array([ -9.548,  15.329,  13.736, -12.059]) ==> -9.548, -12.059

array([[-0.247, -1.690, -1.024,  0.586],
       [ 0.600, -0.741, -1.379, -1.011],
       [ 1.481, -2.182,  1.592,  2.084]]) ==> -0.247, 2.084

array([[  75.69,  -60.82,  -87.46,  101.31,   -2.74,  -32.61,  -50.51],
       [  24.68,  148.15,  -47.05,  -75.97,  -12.58, -129.02,   50.30],
       [-211.41,  -87.26,  -97.71, -131.86,   30.46,   -1.77, -136.36]]) ==> 75.69, -136.36

array([-135.85,   -4.84,    5.04,   82.01,  138.42]) ==> -135.85, 138.42

array([[ -42.54,   47.69,  130.63,  -51.25],
       [-170.50,   12.66,  140.16,  121.14]]) ==> -42.54, 121.14

array([ 0.16, -0.12, -0.04,  0.04, -0.03]) ==> 0.16, -0.03

array([-0.07,  0.17,  0.07, -0.17,  0.15, -0.17]) ==> -0.07, -0.17

array([[ 0.018,  0.008, -0.015, -0.068],
       [ 0.010,  0.194,  0.050, -0.134]]) ==> 0.018, -0.134
---
[[21 18  3 23  4 21 25]
 [12 40 22 19  5 17 21]
 [29 36 76 26 41 10 16]] | 21

[[5571 5900 4630 5332 5939]
 [8197 4075 3148 9874 4900]] | 4900

[[3054 6295 9750 1929 5733 4282 2662]
 [3317 6084 5095 4127 4066 3457 7570]] | 7570

[[226 216 195 189 233]
 [ 40  50  37 135  56]] | 56

[[196 139 132 143  41 139]
 [134  89  29 182  90 121]
 [240 141  12 226  91 180]] | 121

[[4055 1989 6879 2226 5395 8934]
 [2189 2079 6206 5977 6908 8767]] | 8767

[[4 5 5 6 8 2]
 [3 6 5 6 8 2]] | 2

[[11 72 18 76]
 [33 10  6 36]] | 36
---
Q:
[[8 6 2 1 1 5 4]
 [8 6 1 1 0 5 4]]
A: 0

Q:
[[1035 4992 5321 2849 7593 5668 3754]
 [8121 5765 7660 7072 5494 9063 5531]]
A: 1035

Q:
[[4 2 6 6 8]
 [4 1 7 6 6]]
A: 1

Q:
[[410 795  50  55 604  19 468]
 [702 402 735 882 159 925  11]
 [565 180  18 670 491 178 105]]
A: 11

Q: [219  91  42 199]
A: 42

Q: [17  3 59 78 64]
A: 3

Q: [-26 -39 -44  41  -8 -10]
A: -44

Q:
[[85 48 31 31 81]
 [87 34 24 65 51]]
A: 24

Q: [185 107 157 170  56 239]
A: 56

Q: [5 3 5 1 7]
A: 1
---
[[ 14 199  53  66]
 [150 116 202 203]
 [220 178  25  17]] --> 178

[[519 616 766  59 465 649 701]
 [258 561 517 273 375 731 727]
 [705 675 600 200 688 386 161]] --> 688

[[175 162 159  23 113 146 106]
 [179 159 202  83 222 148 223]
 [115 159 179  55 227 113 192]] --> 227

[[37 43 20 45 36 63]
 [77 45 80 63 75 46]
 [41 39 28 47 52 56]] --> 47

[[16 65 24 80 44]
 [42 59 34 66 43]
 [41 66 36 60 51]] --> 36

[[462 758 582 309 511 283 511]
 [471 175 293 713 348 384 380]
 [726  97 542 371 318 946 693]] --> 318
---
[[ 20.4 -35.4 -20.6  43.1 -38.5  17.1]
 [ 17.8  -3.1  -6.0  46.0 -39.8  51.7]] Answer: 17.1, 17.8

[[-15.6  18.4 -43.6  27.6  57.8]
 [-20.6  32.2 -15.6 -12.4  42.8]] Answer: 57.8, -20.6

[-47.3  46.6 -40.0 -26.5  24.1] Answer: 24.1, -47.3

[[-33.2   5.1  -6.1  50.4]
 [ 14.1 -12.7   8.9 -57.3]] Answer: 50.4, 14.1

[[  1.4 -16.3 -30.4  20.2]
 [ -7.8  25.3 -53.2 -57.7]
 [  0.8  -8.0 -37.0   9.4]] Answer: 20.2, 0.8

[-55.3 -44.7  10.3  -0.6 -45.6   0.9] Answer: 0.9, -55.3

[[ 26.0  -6.1  14.0  27.5   8.0  17.3]
 [ -2.0  25.3  14.6  20.2  -5.1  24.3]
 [ 10.3 -26.2  55.5  19.6  23.9 -19.2]] Answer: 17.3, 10.3

[[ -7.2   3.8  10.4   2.2]
 [-29.3   1.7  10.8 -40.2]
 [-17.0 -16.7  42.1 -12.5]] Answer: 2.2, -17.0

[-25.5  14.2  10.7 -38.1 -42.1 -29.6  19.8] Answer: 19.8, -25.5
---
 -98.1  -197.0    49.9   156.7   226.3
-114.5  -184.4     6.5   177.9   216.2
-109.5  -190.4    20.7   172.9   218.3
gives 6.5

 14.015   -5.905   -3.881    6.718
 17.905    3.696   19.417  -18.865
gives -5.905

 1.75   1.38   1.10   1.52   1.77   0.65
-0.33  -0.58   0.30  -1.35  -0.46  -0.13
gives 1.52

 2.089  -1.499   1.909   2.126   0.599
 1.631   0.213   1.857   0.686  -0.123
gives 1.909

-0.07   0.00   0.07  -0.06  -0.04
-0.10   0.01  -0.14   0.05   0.11
gives 0.07

-0.117  -0.126   0.146  -0.110  -0.064  -0.184   0.063
-0.026  -0.032  -0.033  -0.039  -0.039  -0.040  -0.032
-0.028  -0.032  -0.030  -0.040  -0.034  -0.043  -0.034
gives -0.039
